These are the activations of a small neural network, seen along a few directions. Each row is one input.
In each table, some parts of the input vary, and every possible input appears once, in random order.
A made-up example of a description, with smaller parts first: values(3) and (point or ring(11) or (line(4) and ring(8))).
Shared parts are said once, and a part with two or three values counts as separate values.

Other details of the inputs vary at random and push rows far along two fixed directions, the same in every table; ignore that.
To show where, the next rows are all for the same input, with only those details redrawn:
[ 81 -20   4   9 -54  -6  51  40 -60  24 105 -23]
[ 45 -39  -4   7 -42  30  25  20 -32  30  74   1]
[ 71   2   8   5 -32 -27  45  39 -53  10  77 -29]
[ 1  5  2 -4 16 -2 -1  8 -2  0 -9 -1]
[ -3   6   1  -5  18  -1  -4   7   1   0 -13   0]

Table:
R1: [ -8   4  18  25   8  -6 -10 -31   3   9  -3 -42]
R2: [  2   5  -5 -14   7 -11  -6   2   5  -3  -6   0]
R3: [-10   7  10   3   7  -6  -1   9  -1  -4  -5   0]
R4: [ -2   4  -1  -2  -2 -15  -7   1   2  -5  -9   4]
R5: [ 1  5  2 -4 16 -2 -1  8 -2  0 -9 -1]
R6: [ -5   7  14  22   0  -9 -10 -37   6  10  -6 -39]
R7: [  4   8  -6 -12   4  -9  -3   0   4  -1  -9   1]
R8: [ -2   6   3   3   2 -12  -5   3  -2  -3 -11   5]
R9: [  0   9  -9  -2  -2  -8  -7  -4  -2 -13  -8   1]
R10: [ -5   8  -2 -11  -2 -10   3  -1   4  -3  -9   0]
R11: [  3   9   1  -3  13  -3   1   5  -2   2 -10   2]
R12: [-17 -76 -20  19 -33  90 -14 -19  13  35  29  48]
R13: [-2 14  0 -8  5 -4  2  3  4  2 -7  0]
R14: [ -1   4  -7   2   0 -14  -4  -2   3 -11  -8   4]
R15: [ -2   6  -8  -5   1 -10  -9  -2  -1 -15  -5   0]
R16: [ -1  10  -6   3   2  -5  -5  -2  -5 -11 -10   2]
R17: [ -1   4   1  -1  10  -6   4   3  -6  -1 -13   2]
R18: [ -6  15  -3   1   0  -3  -2  -1  -2 -11  -6   0]
R19: [  6   5   4  -1  13  -2   6   3   2  -3 -12   2]
R20: [-25 -65 -20   2 -23  79 -19 -24  19  36   3  45]
R21: [ -3   1   2  -2  13  -6   2   7  -6  -2 -12  -1]
R22: [ -5   6  11  17  -4 -13 -12 -38  10   8  -4 -40]
R23: [-25 -12  -1   2  -3  22 -15  -9  16   8 -13  21]
R24: [ -1  13  -3 -14   1  -7   0   1   8   0  -6  -1]
R25: [ -7  10  -5  -6  -1  -7  -6  -2   2 -15  -1  -2]
R26: [-4 10  5 -6 13  0  2  9  2  0 -5 -3]
R27: [  4   9  -3  -6   8  -6  -1   2   0   2 -11   2]
R28: [  6   1  -2 -11   6 -10  -1   0   9  -8  -9   0]
R29: [  2  11   4  -5   5  -3   7   0   8  -3 -10   0]
R30: [ -3   1  -6  -1   3 -15  -6   0   3 -14  -4   3]
R31: [ 1 10  7 -2 10  0  9  3  6 -3 -9  0]
R32: [ -6   9  -4   0  -3 -12   0  -2   7 -11  -4   2]
R33: [ -1   6  -4   7   4 -10  -1   0  -1  -9  -9   5]
R34: [ -3   6  -2   5  10  -1  -5   4  -8 -12  -7  -2]
R35: [ -7   5  -1 -14   1 -12   0   1   4  -5  -6  -1]
R36: [-22 -72 -17   4 -47  84 -18 -20  21  39  31  46]
R37: [ -6   7  18  25   5  -6  -8 -34   3  10  -5 -39]
R38: [ -7  15   0   4   5   1   0   1  -4 -11  -5  -1]
R39: [  2   9   1 -11   1  -6   5  -1  12  -5  -8  -1]
R40: [ -3   5   6   6   7  -9  -3   5  -4  -3 -10   5]
R41: [ -3   9  -2 -16   4  -8  -2   2   8  -3  -3  -2]
R42: [ -9 -43  -8  -1 -33  41  -9  -6   9  21  30  24]
R43: [ 37 -13   2  17 -38   3  32  18 -30   9  64  -5]
R44: [-1  7  8 -3 13  1  7  6  6 -5 -7 -3]
R45: [-7 10 -1  5  1 -8  2  0  3 -9 -6  3]
R46: [  7   6   1  -4   7  -5   4   0   5  -3 -13   2]
R47: [-3 14  4 -5 11 -1  4  5  2  2 -7  0]
R48: [ -3   1   0  -5   1 -16  -9   3   2  -7  -6   3]
R49: [  0   6   1 -13   4  -8   3   0  12  -8  -5  -2]
R50: [-6  9  4 -3  8 -4  7  3 -2 -1 -9  0]
R51: [ -7   3  12  15  -1 -14 -14 -37  10   6  -1 -41]
R52: [-36 -18  -8   4   7  45 -22 -13  18   1 -17  22]
R53: [  7   5  -2  -9   3  -9   2  -2   8  -5 -12   1]
R54: [ -4   2   0   9  12  -7  -1   6  -3 -11  -7   2]
R55: [ -1   0  -4 -12   4 -14  -3   0   0  -5  -9   1]
R56: [  0   3  -5  -9   1 -13   0  -1   0  -3 -12   2]
R57: [-8 10  9  4  5 -6  0  6  0 -3 -6  3]
R58: [ -9   6   3   8   9  -5   2   6   1 -11  -3   0]
R59: [ -8   6  -3  -2   0 -13  -3   0   7 -14  -1   1]
R60: [ -5   9   1  -6   2  -7   5   1   0  -1 -10   1]
R61: [-5  2  7  5 10 -8 -5  9 -5 -4 -8  2]
R62: [-33 -64 -13   2 -18  84 -16 -17  20  34   8  40]
R63: [ -2  10  -3   6   8  -2  -3   1  -8 -11  -9   1]
R64: [  4   2   5  -1  15  -2   4   6   2  -5 -11  -1]
R65: [ -6  14  -6  -4  -4  -6  -4  -3   2 -13  -5  -1]
Changing only one part turns R45 into R58. The same change can be made to R29. Which row results? -> R44
Changing only one part turns R7 into R2. The same change can be made to R56. Which row results? -> R55
Describe the family of inputs behind these rows. -> line(5) and (point or (values(2) and line(6)))
A walk changes only the line(5) part. It starts at R64 and steps to R19. List the rest of the walk in order. -> R46, R53, R28
Which other rows agree with R17 in the line(5) part? List them by row number. -> R11, R12, R19, R31, R37, R38, R40, R43, R47, R50, R57, R63
Change only the line(6) part in R32. List by row number the other rows that result. -> R10, R24, R36, R39, R65

Table:
R66: [ 60  63  19 -27  51 -62  32  41 -31   8 -25 -35]
R67: [-87 -17 -43  -9  28  24 -63  -2  24 -41 -71  78]
R68: [ 12  35 -29 -34  22 -48  -8  21   9 -57 -25  10]
R69: [-38  28 -15 -22  44   5  -5   7  50 -32 -57  39]
R70: [-60  -4  -3 -24  65  68 -27   3  54 -16 -75  50]
R71: [  4  55  23 -42  43 -18  12  26   5   4 -32 -21]
R72: [-78  -7 -27  24  19  32 -74 -85  45 -20 -66  -5]
R73: [ 28 -44  -7  24 -62  -6 -17 -11 -20  15  82 -18]
R74: [ 37  45  44  36  48 -79   7  20 -36  -4 -12 -60]
R75: [  5  63  26   5  39 -59  33  76 -58 -48  -5  -7]
R76: [ -9  32  14 -27  23 -55  19 -10  26   0 -27 -34]
R77: [ -2 -43  14  51 -34  85   6 -35 -19  36  59 -29]
R78: [-31  46  -2   7  25 -44  14  45 -18 -43 -24  29]
R79: [ 49 -47  -2 -20 -82  -5  32 -14  -7  30  68 -13]
R80: [-40 -73   0  36 -42  78 -27 -37  35  51  42  28]
R81: [ 10  77  21  41   9 -72  26 -20 -21 -31   4 -76]
R82: [ -5 -71 -38 -15 -57  87  -9 -12  36   6  21  80]
R83: [ 78 -11  18  66 -27   5  43  -5 -73  30  78 -65]
R84: [ 48 -13  -9 -24 -56  23  42  21 -10  46  78   6]
R85: [ -5  28  35 -30  44 -34  16   3   9   4 -32 -48]
R86: [  4 -45 -11  46 -81  51  -5 -60  -5  16  53  -9]
R87: [ -52  -28    6  -20   78   36  -36  -39   53   33 -105   11]
R88: [-69 -20 -12  16  73  52 -38  17   7  -6 -92  76]
R89: [ 35 -38  10  32 -85  -7   4 -12 -17  18  82 -11]
R90: [-10  10  -6 -11  80  20 -10  17  22 -15 -79  35]
R91: [ 42  75   5 -45 -11 -89  23  19  -5 -25 -14 -23]
R92: [ 51  -9 -11  14 -81 -30  45  56 -69 -24  84  30]
R93: [ 42  67 -12 -52   5 -90   7  23 -14 -26  -5 -33]
R94: [-16 -96 -35 -29 -49  66 -30 -46  34  44  28  23]
R95: [ -2 -58  28  36 -31  64  -7  -5  -7  47  65  -8]
Changing only one part turns R91 into R66. The same change can be made to R82. Which row results? -> R90
Describe the family of inputs behind these rows. -> line(5) and line(6)
A walk changes only the line(5) part. It starts at R73 and steps to R89. List the rest of the walk in order. -> R80, R95, R74
A walk changes only the line(6) part. It starts at R78 and steps to R69. List the rest of the walk in order. -> R84, R76, R80, R81
A walk changes only the line(6) part. It starts at R75 and steps to R70. List the rest of the walk in order. -> R71, R85, R95, R77

Table:
R96: [-14 -35   9  36 -17  44 -11 -22  10  28   3  20]
R97: [ 45  15  25  32  -6 -50  40  29 -44  -4  55 -44]
R98: [ 60  28   0  -7 -27 -49  21  11 -29 -18  61 -55]
R99: [-51  48  24   7  55 -58 -20 -26  28 -39 -90 -23]
R100: [ -8 -50 -21 -19 -21  28 -31  -6  22  10  12  32]
R101: [-27 -19 -14 -14 -33  43  -1  -9  20  22  13  35]
R102: [-12 -28 -15   5   3  63 -20 -12  -8  17   8   6]
R103: [ 72  38   5  20 -19 -38  38  12 -44 -11  39 -40]
R104: [ -21   52    2   -7   64  -56  -25    1   20  -37 -102   14]
R105: [-40  69  -6 -18  51 -51 -30 -33  29 -31 -87 -25]
R106: [ 56  19  -4 -13 -34 -71  30  29 -44   0  43 -21]
R107: [ 80  18  35 -32   7 -37  60  30 -21  41  36 -56]
R108: [-30 -40  10  22   0  51 -21  -5  -7  29  12   9]
R109: [ 57  42  15   9 -26 -38  54  41 -37 -13  44 -11]
R110: [-27 -41   5   8 -22  31 -29 -23  26  18  21   3]
R111: [-27 -22  -5  -6  -2  62  -5  17  -1  14  11  34]
R112: [ -6 -35 -21  15   3  59 -10 -20  10  12  10  11]
R113: [-31 -35   1  13 -30  30 -18 -31  14  36  12   9]
R114: [ -6 -36 -20   6 -22  51  -7 -38  13   6   3   7]
R115: [-21 -28  -9  -6 -26  47   9  -8  19   2   5  34]
R116: [-11 -47 -15  -6   1  46 -23  13 -12  20   3  36]
R117: [-47  63   7 -11  75 -35  -6  14  30 -47 -80   8]
R118: [ 64   7   1  -5 -29 -64  40  29 -45 -18  38 -21]
R119: [-23 -27 -10 -19 -26  45 -12  -1  31   5  24  30]
R120: [-31  42  -3 -12  81 -55 -24  10  20 -42 -92   8]
Describe the family of inputs behind these rows. -> point or (values(4) and line(6))
Change only the line(6) part in R104. List by row number the other rows that result. -> R100, R106, R116, R118, R120
